Each row below holds a small network's activations on one input, seen along a few directions.
In each table, some parts of the input vary, and every possible input appears once, in random order.
Descriptions start from the smaller parts, as in this example, which fits no table here: ring(8) and (point or (values(2) and line(4)) or ring(9)).
Shared parts are said once, and a part with two or three values counts as separate values.

Other details of the inputs shift rows strongly along three fixed directions, in all tables alike. That doesn't count.

A family of inputs:
row 1: [-11 -26  37  -3 -13 -17   5  -8 -29   1  34  -6 -36  27]
row 2: [ 29  24   7  -2  -5   1   8 -20   8   2  -8   9 -13 -23]
row 3: [ 15 -13  11   9 -12  -3  -3  19  18  10  -8  -8  -7   3]
row 4: [-17  -9  -9  -5  19  19 -17  -2  -8   6 -21  10  32  -1]
row 5: [ 21  26   0   3 -13  -4  14 -10  -1   6  -8  -5 -14 -15]
row 6: [ -1   2  20   5 -12  11  11   8 -12  10  27  -4 -10  19]
row 7: [ -1   1  16  -5   5 -14  17 -11 -31  -8  45   0 -21  33]
row 8: [ -5   8 -18 -12 -12   4  15 -18   7  23 -33   6 -12 -27]
row 9: [ 37  38  25   8 -29   4  18 -40  28  36 -17   1 -32 -52]
row 10: [ -5 -10  -8  -7  -3 -10  16   3  -5  -4  24   4 -20  11]
row 11: [-33 -19   4 -17  -6   3   2 -15 -29  -9  -2   7  -1  -5]
row 12: [-23 -16 -21 -16   6  21  -5  16  -6   1 -21   5  23   5]
row 13: [-21  -7  -8  -8  12   9 -11 -15 -12  11 -19  -2  15 -11]
row 14: [-11   2 -12  -9 -15  -4   9 -11  12  10 -35  -4 -16 -37]
row 15: [ 14   4   0  14  28   6 -20  19   8 -12   6  -4  30  14]
row 16: [-11   1  -2 -11   6  18 -12  -2 -16   1 -27  -1  33  -8]
row 17: [  3   2  -8  -3   1  -9  18   3  -4   4  17  -4 -14  18]
row 18: [-19  -9  -9  -7  16  13 -11 -11 -12   9 -18   2  22  -3]
row 19: [-18 -15  -6  -2   7   5 -10 -10  -2  -2 -14   8  11 -17]
row 20: [-35 -13 -16 -15  -2  -2   1 -20 -14  13  -5  -8  -6   4]
row 21: [-15  -9   0  -1   2 -30   5  -2  -8  -8  47  -9 -30  32]
row 22: [-23 -12 -20  -4  12  14 -21  11   3  -2 -22  -8  34   8]
row 23: [-10  -4 -12  -4   4  -3   2  -7   0   5   8   4  -2  16]
row 24: [-39 -12  -3 -16  -7   5   6  -6 -39  -1  -4  -7  -8   8]
row 25: [ 48  23   1  16  10  11  -4  35  14 -20  11   7  24  17]
row 26: [ -6 -11  20  10  14  12  -8   9  -4   9  36  -1   9  27]
row 27: [-30 -17  -4  -5  -4  28 -14   1   7  24 -16  -4  25   1]
row 28: [-23 -21  -3  -4  -4 -24  14 -12 -11 -10  44   0 -34  25]
row 29: [-16  -1  -2  -5  -3  -3  -5 -29   5  10 -34   0 -11 -44]
row 30: [ 10   6  -8   1 -11 -19  14 -27  18   6  12   4 -34 -14]
row 31: [-16  -4  -8 -11  -6   3   0 -40   1  17 -29  10 -14 -46]
row 32: [ 13  -3  -9  11  14   6 -10  47  21 -22  -1   2  37  16]
row 33: [ 28  17 -14   6   0   0  -1  -8  33   5 -11   4  -2 -14]
row 34: [ 27  30   4   8 -16 -13   7  -2  11  -1  -9  -4 -18 -23]
row 35: [-29 -13  10 -14  -2  -3  -1 -10 -26 -10  -1  -1  -5  -3]
row 36: [-25 -15  -9 -13  13  14 -10 -15 -13   6 -14   9   9  -8]
row 37: [-18 -14  13  -3  -8  -2  21   6 -12  16  48  -6 -29  33]
row 38: [ 59  17  25  28 -16  -2  -5  24  30   1  -9  -6  -2  -7]
row 39: [  8 -23  14  14  -1  -9 -15  20  13  -1  21  -9  -1  33]
row 40: [ 16   1   0  16  31   5 -33  37  12 -20   6  -1  48  18]
row 41: [ 29  23  -1   4 -18  -3  14 -12  12   1 -12   7 -18 -31]
row 42: [53 32 -8 18  3 -7  8 18 36  2 -2 -6  5 -6]
row 43: [ 26  21   1   8 -20  -6  15  -9  13  -3 -14   5 -18 -32]
row 44: [ 28  15   8   6  14   9  -7  15   0 -11   6  10  29  15]
row 45: [ 11   3   2   6   6 -23  19  15  -4 -10  49 -10 -29  36]
row 46: [ 20  14  -8  13  -4 -11  -2  -3  38  -3 -13   2  -1 -19]
row 47: [-16  -6  17  -8   5 -16  11  -9 -37 -13  44  -6 -26  32]
row 48: [-25 -14   3 -10   4  14 -14   7 -15 -15 -21   7  31  -5]
row 49: [  4   5   9   7   1 -21   9 -24   9  -1  12   5 -32 -17]
row 50: [ 11  10  11  -6 -12 -13  17 -31  -7   0  13   9 -33 -19]
row 51: [-19  -5 -10 -11   1  23  -6  11 -24  -1 -23   7  29   6]
row 52: [-17  -7 -22  -7   7  14 -12  -2   3   9 -26  -2  29   2]
row 53: [ 24  -7  22  18  -1  -4 -16   0  21  11  -9  -4  -4 -10]
row 54: [-34 -12   6 -17   0  -1  -9  -6 -32  -6  -1  -2   4   3]
row 55: [ 45  19   6  25  14   6 -15  55  19 -34   7  -2  41  18]
row 56: [  5   1  -9   3   8  -3  -8  34   9 -11   4  -6  18  14]
row 57: [ 27   0  -3  15   8 -10   7  36  18 -23  32   3   6  25]
row 58: [-25  -7  -4  -8 -11  10  -1   3 -14  -7 -26   4   9 -15]
row 59: [-24 -14 -16  -5   4   7 -18   6   9  -4 -27  -5  23  -8]
row 60: [ 15  19   2   1 -11  -8  21 -11 -10   4   9  -2 -23   1]
Each input here is: ring(5) and (values(2) or ring(10)).
Q: The inputs of row 12 and row 25 match in every part but the ring(5) part. If row 42 is changed in the same way as row 12 into row 25, which row does it become?
A: row 5
Q: The inputs of row 55 and row 29 match in every part but the ring(5) part. If row 43 is changed in the same way as row 55 into row 29, which row does it become?
A: row 19
Q: Which other rows does row 1 become when the values(2) part takes its other values? List them by row number.
A: row 9
Q: Which other rows does row 6 become when the values(2) part takes its other values? List them by row number.
A: row 38
Q: Start at row 21 and move only the ring(10) part, one step at a time. The first step leads to row 22. Which rows follow, in order?
A: row 20, row 52, row 23, row 33, row 30, row 28, row 46, row 59

A family of inputs:
row 61: [ 2 -1  0  5 -3 -1 -1 15  7 -1 -2 -7  7  4]
row 62: [-24  -9  -4  -7  10  -3  -2 -10 -15   7   8  -1  -4   9]
row 63: [ 19  16   5   7 -12 -10  16 -13  15  17   6  -6 -25  -8]
row 64: [-16  -5 -11  -6   8   8 -16   3   2  -1 -25  -4  20 -16]
row 65: [-33 -15   6 -17   2   0   2 -19 -32   4  -6  -3  -5  -3]
row 66: [-29 -27  -3 -15   0   7  -6  -7 -18   4   5   3   0  13]
row 67: [ 19  17  -7  -4  -9  -6  13 -17   9   7  -2   3 -20 -13]
row 68: [ 10   6   2   1  -4  -2   7 -16  14  14   4   2 -20 -17]
row 69: [-12 -11   2  -8  -9  -6  10 -25  -6  12   4   6 -24  -2]
row 70: [-30 -15  -9 -11  -3  14 -10  11  -8   5 -23  -8  14  -7]
row 71: [  4  -3   9   1   3  13  -7  18  -6   0 -12  -4  25   5]
row 72: [ -3   0   3  -1  -5  -6  12 -21   4  16   8   5 -27 -10]
row 73: [19 13 -8  7  9  8  0 14 13 -4  1  4 23  6]
row 74: [ 18   7   0  10   8 -12   9  23   4 -21  35   1   1  25]
row 75: [ 0  3 -6 -3 10  5  4  9 -5 -4 19  1  4 15]
row 76: [ 14  13   9   8  -7  11 -11   0  20   0 -13   6  13 -20]
row 77: [-40 -15  -7 -13   1  -6  -1 -15 -19   5  -6  -2 -10  -6]
row 78: [ 7  2  2  8 -4 -5  3 10 10 -3  0 -7 -5  6]
row 79: [-4 -9  4  2  4 -2  4 -2  0  3 22  3 -5 13]
row 80: [-16  -9 -10  -4  11   5  -2  22 -11 -13   6   3  18  16]
row 81: [ 14   3   6   2  13   7   0  24 -10 -17  13   3  24  19]
row 82: [-14 -19   4   1   4  -5   1   7  -5 -12  19   2  -5  19]
row 83: [29  7 15 10  4  3 -1  7 12 -3  0  4 10 -7]
row 84: [ 7 -1  7  5  7 -4  4 16 -3  0 36 -8 -8 31]
row 85: [ 20   8   1  17  -2  11 -10  16   8   0 -13  -4  16  -2]
row 86: [ 13  15   0   5   0 -10   8 -24  14   9  -3  -2 -18 -13]
row 87: [ 14  15  -3   3  -2  -6  18 -12   7   2  11   3 -19   0]
row 88: [ -1 -10   4   2  -3 -10   1  16  -5  -8  16  -5  -2  25]
row 89: [  8   3   3   6  -5 -11   7  -6  15   4   4   4 -20 -15]
row 90: [ 10  12  16   1 -18  -8  14 -16   0  11   5  -6 -25 -12]
row 91: [-14 -18   3  -2   6  -3  -2  11  -6  -8  24   0  -6  14]
row 92: [-21  -8  -8  -7   0  17  -7   5  -5  17 -22  -3  17  -3]
row 93: [ 16  12  -7   6  15  10 -15   8  18   2 -12  -2  25  -7]
row 94: [  8   9  -6  -3 -13 -13  14 -12   4  -1  -5   4 -20 -13]
row 95: [10  9 -4  4  9 -3  9  8  0 -2 23  5 -3 16]
row 96: [ 24  12  -8   6   2  -3 -15   5  22  -6 -23  -2  15 -18]
row 97: [ -7  -6  -3  -2   1 -13  -2  -6  -4  -6   1  -1  -6   4]
row 98: [ -7   7   9  -6  -7  -7   4 -27  -8   7  -6  -2 -14 -20]
row 99: [ -4   3  -5  -9  -6  -9   3 -29  -2  12  -7  -2 -22 -13]
row 100: [-11   4   2  -3 -11  19 -14   4   2   6 -29  -3  23 -14]
row 101: [-28 -12  -4  -8   2  -8   0 -11 -12  -1  -1  -5  -6  -2]
row 102: [ -4  13   2 -10 -17  -1  16 -27  -7   9 -14   3 -17 -29]
row 103: [-12 -14   4  -4  -1  -5   4   4 -17   3  22  -4  -7  33]
row 104: [-25 -12   0  -8  -7   1   9 -12 -14  12   4  -6 -16  11]
row 105: [  8   0   0  13  13   4 -14  11  -6 -12   4  -1  17  11]
row 106: [ 12  11  -8  -4 -12 -11  12 -11   6  -3  -4   2 -21 -16]
row 107: [ -8 -15   8  -5   7  14 -13  11 -12  -4 -13   8  18   2]
row 108: [ 16  12  -3  11   5  -7  -4   0  20  -7 -11  -3   5 -11]
row 109: [ -9   2 -14  -7   1   9  -2   8   2  -4 -18   1  13 -15]
row 110: [-11  -1  -4 -12 -20  -1   8 -26  -4  22 -17  -5 -25 -16]
row 111: [ 25  13  -6  15   6  10  -5  18   4 -13  -2   5  20   2]
row 112: [-17 -13  12 -10  -3   1   2   4 -28   2   4  -2 -10  14]
row 113: [  7  -5  10  12   9 -14   4  31  -4 -14  46  -6  -6  42]
row 114: [ -4  13   1  -2  -4   9 -14 -13   7   3 -28   0  14 -27]
row 115: [-31 -17   5 -15   7   1  -6  -8 -34  -2  -4   1  -2   7]
row 116: [-27 -10  -5 -10   3  -1   1 -19 -14  10  -2  -3  -4  -1]
row 117: [ 28  14  12  10  -4   6  -4   0  21   1 -10   4  11 -21]
row 118: [ -5  -3 -15  -7   5  17  -8   9  -3  -1 -20   7  32   4]
row 119: [ 23  10   2   6 -14 -14   7   0  15   2   1  -7 -22  -6]
row 120: [  1  -7   2  -3 -11 -12   5 -12   5   0   5   2 -25  -9]
row 121: [-33 -25  -8  -9   2  16 -14   9  -5  -1 -23   3  28  -6]
row 122: [ 15  -1   0  15   4  16 -15  12   9  -4 -15   6  24  -8]
row 123: [  1   0  -1  -6   8  14  -7  17 -14 -10 -14   8  22   3]
row 124: [ -6   7  -1  -3   0  16  -9  12  -4 -11  -5   5  26   2]
row 125: [24 12 -2  9  8 -5 -6 -2 15  0 -2  1  8  3]
row 126: [ 24  10  -2  11   3  11  -5   0  31   6 -20   5  14 -17]
row 127: [  5  -1   2   6   7 -16  15  14  -6 -22  41   0 -14  33]
row 128: [ 32   3  12  15  -1 -23   8   8  16 -13  35   4 -20  17]
Q: Describe the family of inputs behind these rows.
A: values(4) and (point or line(4) or (values(2) and line(6)))
Q: The inputs of row 95 and row 62 match in every part but the values(4) part. If row 127 is changed in the same way as row 95 into row 62, which row does it become?
A: row 108
Q: The inputs of row 63 and row 79 match in every part but the values(4) part. If row 85 is changed in the same way as row 63 into row 79, which row does it become?
A: row 122
Q: Which other rows does row 121 become when the values(2) part takes its other values? List them by row number.
A: row 79
Q: Start at row 110 and move only the line(6) part, one step at a time. The first step leads to row 103. Which rows follow, in order?
A: row 104, row 63, row 92, row 84
Q: Which other rows does row 117 become when the values(4) part takes its other values? List them by row number.
A: row 90, row 98, row 102
Q: Which other rows does row 66 become when the values(4) part takes its other values? List them by row number.
A: row 67, row 99, row 110
Q: Which other rows does row 108 become when the line(6) part takes its other values? List them by row number.
A: row 64, row 77, row 96, row 97, row 101

A family of inputs:
row 129: [-27 -30  31  -4   5  20 -22  11 -36   0  12  -2  25  28]
row 130: [ 26  26  -2   4   6 -21  22 -29   7   5  39   4 -35   6]
row 131: [ -6  14  -3  -1 -22  -3  19 -18  16   8   0   0 -23 -25]
row 132: [ 11  -6   1   2   1 -24   4  17 -10 -17  21  -7 -13  34]
row 133: [ 46  29  17  14  -3  12  -9  25   2  -7 -19  -6  30   1]
row 134: [ 26  20   2  13  -5 -26   4  11  12 -13  14 -14 -19   9]
row 135: [ 43  15 -12  12   1   2  -7  20  22  -1 -23  -1  20   6]
row 136: [-34   1 -10 -11  13  -2   0 -18 -17  -1  10  -2   2   5]
row 137: [-15   4  18 -15 -31  12  16 -27 -23   8 -14   9 -19 -29]
row 138: [ 19   2  -2  11   3  22 -21   6  36  22 -27  -4  30 -12]
row 139: [-35 -43   5  -8   5   1 -20   1 -13   0  -5  -1   9  13]
row 140: [ -7   4  22  -7   9  -2   5 -16 -43 -14  32   5  -6  18]
row 141: [ -7   1 -23 -12   9  13  -9 -24   0   8 -44  15  22 -27]
row 142: [-20  -2  -3  -4  16 -19  -1 -11 -19 -19  32   0 -12  15]
row 143: [ 33  34   0  15 -11 -20  15   0  24   6   8 -17 -23  -2]
row 144: [-22   1  -3  -7 -11 -16  17 -23  -6  11  -6  -4 -43 -33]
row 145: [ 19  14 -16   3  -9  25  -3  13  34   7 -28  10  33 -21]
row 146: [  9  -1  -6   0  21 -13  -6  -1  -4 -22  14   8   8  11]
row 147: [ 24   0  -9   8  10   9   1  15  14   2 -13   7  10  -5]
row 148: [-18 -13 -17 -10   7  17 -11  27 -16   1  -8 -10  34  35]
row 149: [-13  -1 -16 -10   1  20   2   2   3  22 -28   2   9 -19]
row 150: [-13  -8  -3 -12 -10 -17  20 -24  -7  11 -11   3 -44 -29]
row 151: [  5 -15  11  19  19   2 -32  36  16 -16  18  -8  34  27]
row 152: [-32 -26  -5 -17 -13  -4   7  -6 -15 -11   1  10 -13   1]
row 153: [-10  -8   0   8  22   2   0  38  -7 -13  39  -7  16  37]
row 154: [ -4   7  14  -7  -6  24  -1  -2 -18  10 -35   5  11 -31]
row 155: [-28  -6 -14 -10 -16  12  -6  -4   7  -3 -36   3  13 -36]
row 156: [ 40  12   2  12 -12 -14  23  -3  23  -7  27  13 -29   4]
row 157: [-43 -24   8  -5  -1   0  -6 -12 -10  16  13 -12  -9  12]
row 158: [ 37  -1  13  19   1 -12  -2  -6  27  10  16   2 -18   8]
Q: The inputs of row 151 and row 142 match in every part but one. If row 138 is changed in the same way as row 151 into row 142, which row does it become?
A: row 130
Q: Describe the family of inputs behind these rows.
A: values(5) and (point or ring(5))
Q: Which other rows agree with row 144 in the values(5) part? List them by row number.
A: row 147, row 149, row 150, row 153, row 154
Q: Which other rows does row 157 become when the values(5) part takes its other values? List them by row number.
A: row 131, row 136, row 143, row 153
